A small network was shown many inputs. Here are its activations along a few directions, one row for each input.
Each table varies a few parts of the input and shows all the possible inputs, shuffled.
Descriptions start from the smaller parts, as in this example, which fits no table here: one of 2 separate values, together with either a single point or one of 11 places around a ring or (one of 6 places along a line, together with one of 8 places around a ring).
Shared parts are said once, and a part with two or three values counts as separate values.

Other details of the inputs shift rows strongly along two fixed directions, in all tables alike. That doesn't count.

A family of inputs:
R1: [  9  -4 -13  10 -64  28   8   0 -45 -31 -21   8]
R2: [ 37 -53  24  -2  69  27  14  27  47  34  22 -40]
R3: [-25  -1  -5 -20  -3 -44 -40 -51 -55  28 -23  49]
R4: [-13  31 -31   9 -58 -24 -35 -12 -56 -40 -13  44]
R5: [  2  18  21 -26 -47 -60 -18  18 -54  11 -31  44]
R6: [-75  29  17 -18 -14 -86   1 -29 -42   4 -15  20]
R7: [ 10  -3  37 -39   1 -88 -29  26  12  32  22  43]
R8: [  7   9 -24  50 -27  95  21  -8 -38 -24  -8 -37]
R9: [-21  11 -51  29 -39  69  20 -18  31 -51  -1 -11]
R10: [  2  -1  36  -8  87 -29  27  29  66 -27  -2 -74]
R11: [-22 -10  30 -20  62 -61  24  23  35   2  32 -35]
R12: [ 21 -18  32 -15  54 -20   7  34  23  55  18 -13]
R13: [ 11  -1 -35   3 -39  35  -2 -14 -27 -56 -11   4]
R14: [  8  32  15  -5 -33 -30 -22  13 -11 -14  -9  20]
R15: [ -8  -5 -40  18 -11  46   1 -25 -43  -9  32   3]
R16: [  4  13 -31  24  -6  45 -11 -28 -47 -28  -6  -7]
R17: [-32  26 -35  30 -12  20 -14 -40 -20  -2  -6  12]
R18: [  4 -37  17 -60  14 -77 -34 -22  11  14 -29  47]
R19: [ -6  13 -50  51   4  73  15  -7   3 -22  44 -24]
R20: [ -3 -14  43 -52  -3 -78  -8  13  13  44 -36  40]
R21: [ 45  10  37  10  82   4  -7  27  70  14   0 -50]
R22: [ 18 -19  35 -10  72  16  22  19  75  46 -18 -44]
R23: [ 28 -28 -27  13  36  57  26  31  91 -40  40 -43]
R24: [ 37 -62  27 -34  23 -26   9  32  38  19  12   1]
R25: [  7 -23 -49   8 -33  72  28  -5   5 -49  34 -12]
R26: [ 18   9  47 -23  35 -72 -31  18 -29  52 -29  19]
R27: [ 12 -37  26  -6  46  13   3  -6  34  38 -22 -20]
R28: [ 26 -24  -1   2   5  65  58  49  64 -11  28 -44]
R29: [ -6  26   7  13  -3 -19 -13   0 -23  32  34  15]
R30: [-26  -9  -9  -9 -84  -7   2 -28 -55   1 -28  48]
R31: [-16  47 -43  49 -29  30 -21 -27 -61 -30  -2  10]
R32: [-31  40  17  -1 -19 -54 -35 -31 -38  46 -13  42]
R33: [-23  34 -26  31 -65  78  34 -10  25 -37   4 -16]
Each input here is: one of 3 separate values, together with either a single point or (one of 2 separate values, together with one of 5 places around a ring).
- Which other rows does R30 become when the choice among 2 separate values takes its other values? List them by row number. => R27
- Which other rows does R14 become when the choice among 3 separate values takes its other values? List them by row number. => R7, R33

A family of inputs:
R34: [ 30 -34  37 -39  44 -50  -9  19  39  14 -19  -1]
R35: [ 16 -11   1  -7  14 -14 -14   7  -2  16   4  12]
R36: [-22   2  -1 -14 -31 -40 -15 -13 -52   8   7  38]
R37: [ -4  -7   6 -12 -11 -14  -5  -2 -11  14 -16  16]
R38: [ 14  -7  23  -7  53 -28 -15   6  31  29  -3  -4]
R39: [ 12 -14 -14  -2   4  19   1  -3  13 -13  -8  -2]
R40: [ -8   7   9  -3  15 -18   2   7   3  -7   4 -10]
R41: [  6  -4  15 -19  -9 -45 -35 -12 -30  20 -23  36]
R42: [ -3  25 -10  28   7  42  10  -3   5  -8   4 -26]
R43: [ 14  -9  -3  -7  -6  -3 -10  -5  -5 -11 -14   9]
R44: [  1   0  12 -11   6 -32 -25 -11 -22  31   0  28]
R45: [ 18 -12  29 -26  65 -55 -21   7  41  12 -14  -7]
R46: [-28  34  -8   3 -48 -13   5  -1 -17 -21   3  15]
R47: [  2  14   5   6  23 -12  -9   4   0   6   8  -9]
R48: [ -1   0   1   2 -25  15   6  -3 -13  -4 -14   0]
R49: [ -2   0 -20  26  -9  68  37   5  12 -15  27 -36]
R50: [ 17 -34  33 -39  52 -51  -7   9  41  22  -7  -1]
R51: [  4  -6 -32  25  -4  72  21  -6  15 -32  24 -29]
R52: [-10  15  -6  23   5  51  28   1  24 -19  -3 -44]
R53: [ 12 -13   1  -1  -4  14  10  12   6 -16   3 -10]
R54: [-16  23  -1  13  -7   2  10   4 -18  -2  10 -11]
R55: [ -7  16 -13  22 -47  43  17  -3 -34  -8  -2  -1]
R56: [-21   5 -14  -5 -49 -20 -10  -9 -59  -3  -1  40]
R57: [  3 -12   2 -18   9 -29 -18 -14  -6   7  -5  20]
R58: [-26  18  -3   2 -45 -14  -7 -18 -61  20   2  34]
R59: [  4  -3 -18   6 -28  47  30  17  39 -31   8 -15]
R60: [ 16  -5  28 -24   8 -62 -39  -1 -27  36 -17  40]
R61: [ -6   8 -15   0 -46 -17 -25 -15 -62 -10  -3  40]
R62: [ 14 -14  -2  -3  14  14  -6  -2  19   6 -12  -3]
R63: [-24  29   1   0 -20 -38 -30 -24 -49  10 -17  30]
R64: [ -9   4  29 -16  18 -61 -17   2 -12  38  -7  22]
R65: [ -7  -1   8   2  16   1   8  -1  20   6  -7 -15]
R66: [ 4 -6 -5  5 25  0 -5  0 17 -8 10 -8]
R67: [ 28 -31  18 -11  62  10  -1   5  66  14  -2 -29]
R68: [-24  26 -16  13 -33 -22 -20 -19 -61   8   9  33]
R69: [ 15 -13  11   7  51  20  25  24  57   4  17 -46]
R70: [-23  11 -20  17 -42  41  17 -20 -27  -9   2  -2]
R71: [-25  35  -6  22 -26  18  12  -7 -32  -2   1  -6]
R72: [ -8   8 -12  11 -16  31  28  11  42 -28  13 -21]
R73: [ -8  15 -20   9 -69  31  18   4 -11 -34   3   9]
R74: [ -9   7  13 -11  14 -30   0   1   4  -2 -11  -4]
R75: [ 23  -4 -17  24  -1  62  18  10  16 -20  13 -30]
R76: [  5  -3 -23  25 -13  70  36  13  12 -17  17 -32]
R77: [ 6 -3 -6  5  6  8 -4 -4 -5  8 18  0]
R78: [ 27 -36  12 -18  46  10  18  21  64  -3  -8 -30]
R79: [-20  15  -6   1 -48 -13  -8 -10 -61  17  -8  38]
R80: [-6 -5  3  0 15 -9  6  6 12 -5  9 -9]
R81: [ 11  -7  17 -13  -2 -30  -7  13 -16  16   0  12]
R82: [ -1  -7  10 -22 -11 -26   1   8  23   0   8  14]
R83: [ -6  15 -13  16   5  16   0  -4  -2 -22   9 -14]
R84: [-28  18 -26  20 -38  29  20 -16 -24 -25   0  -4]
R85: [ 10  -8 -35  24  -8  73  19   2  16 -34  14 -24]
R86: [ 35 -25  18 -10  55   4  -5  18  50  23  -5 -15]
R87: [ -4  -1   2  -9  14 -35 -18 -12  -3   3  -9  16]
R88: [ 11 -13  20 -12  50 -30 -17  -1  36  21 -12  -5]
- What do these inputs look like to the network? => one of 5 places along a line, together with either a single point or (one of 2 separate values, together with one of 5 places around a ring)
- Changing only the place on the line of 5 turns R52 into R48. The same change can be made to R74. Which row results? => R34
- Changing only the place on the line of 5 turns R70 into R65. The same change can be made to R49. Which row results? => R69
- Which other rows does R81 become when the choice among 2 separate values takes its other values? List them by row number. => R75

A family of inputs:
R89: [  8  21 -28  53  12  90  16  -6  -6 -19   9 -50]
R90: [ 23 -16   2 -18   5 -24 -21   4  -4  -8  -9  18]
R91: [  1  -8  27 -19  12 -20   4   7  18  17  -9  -5]
R92: [ 35 -22 -12  16   9  80  27  15  50 -31  -9 -43]
R93: [ -3  -3  14 -14  -3 -20  -2  -5  14  -4 -17   1]
R94: [-16  11 -12   0 -64  -2 -16 -21 -69  14 -12  48]
R95: [ -3   9   6   0  -9   6  17  12  29 -18 -14 -15]
R96: [ 35 -35  18 -23  53 -25 -16  20  49  15  13  -2]
R97: [ 21 -23  13 -35  26 -57 -36  -2  11  12 -10  32]
R98: [ 27 -21 -16  21  16  81  34  14  48  -9  24 -43]
R99: [  1   3   8  -3  15 -10  14  27  35 -12  17 -17]
R100: [-36  33   5  -5 -66 -35  -3  -5 -63  11 -14  40]
R101: [ 22 -10 -29  28  -8  83  28  17  21 -37  24 -35]
R102: [-10 -11   2 -16  -9 -28 -13 -16  -9   6 -22  24]
R103: [ -6 -20  26 -34  21 -78 -22   0 -15  47   0  38]
R104: [ 16 -18  16 -20  43 -16   3  10  60 -16   0 -23]
R105: [-10 -12  -2 -17   6 -44 -16  -5 -12  10  11  23]
R106: [ 18 -30  -5  -8  50  19  13   6  69 -20   1 -33]
R107: [  9 -10  -1 -10 -17  -8 -18 -10  -8   3 -19  25]
R108: [-43  38 -20  28 -16  -5 -19 -40 -73  13  -3  21]
R109: [-36  25  -6   4 -62 -21  -1 -17 -69   8  11  35]
R110: [ 26 -11  32 -12  88 -47 -38   0  26  47  -7  -4]
R111: [ -8   7 -22  24 -13  57  32   4  21 -37  28 -35]
R112: [-34  16 -34  23 -65  51  21 -25 -51 -10  -4  10]
R113: [ 13 -12  14 -16 -11 -37 -18   7 -37  28   1  33]
R114: [-32  47 -24  50 -13  58  16 -26 -29 -19  12 -32]
R115: [-37  39 -26  29 -72  33  30  -1 -48 -17  18   3]
R116: [-26  43  16  10  16 -47 -19  -6 -31  21  -5   5]
R117: [  2   5   5  -8   9 -18   7  16  33 -22  -2 -10]
R118: [ 43 -37  35 -27  44 -15  -6  26  38  28 -16  -8]
- What do these inputs look like to the network? => one of 5 places along a line, together with either a single point or one of 5 places around a ring
- Changing only the place on the line of 5 turns R105 into R111. The same change can be made to R108. Which row results? => R114
- Which other rows does R107 become when the place on the ring of 5 takes its other values? List them by row number. => R94, R96, R97, R98
- Start at R117 and move only the place on the line of 5, one step at a time. The first step leads to R104. Which rows follow, in order? => R106, R97, R90
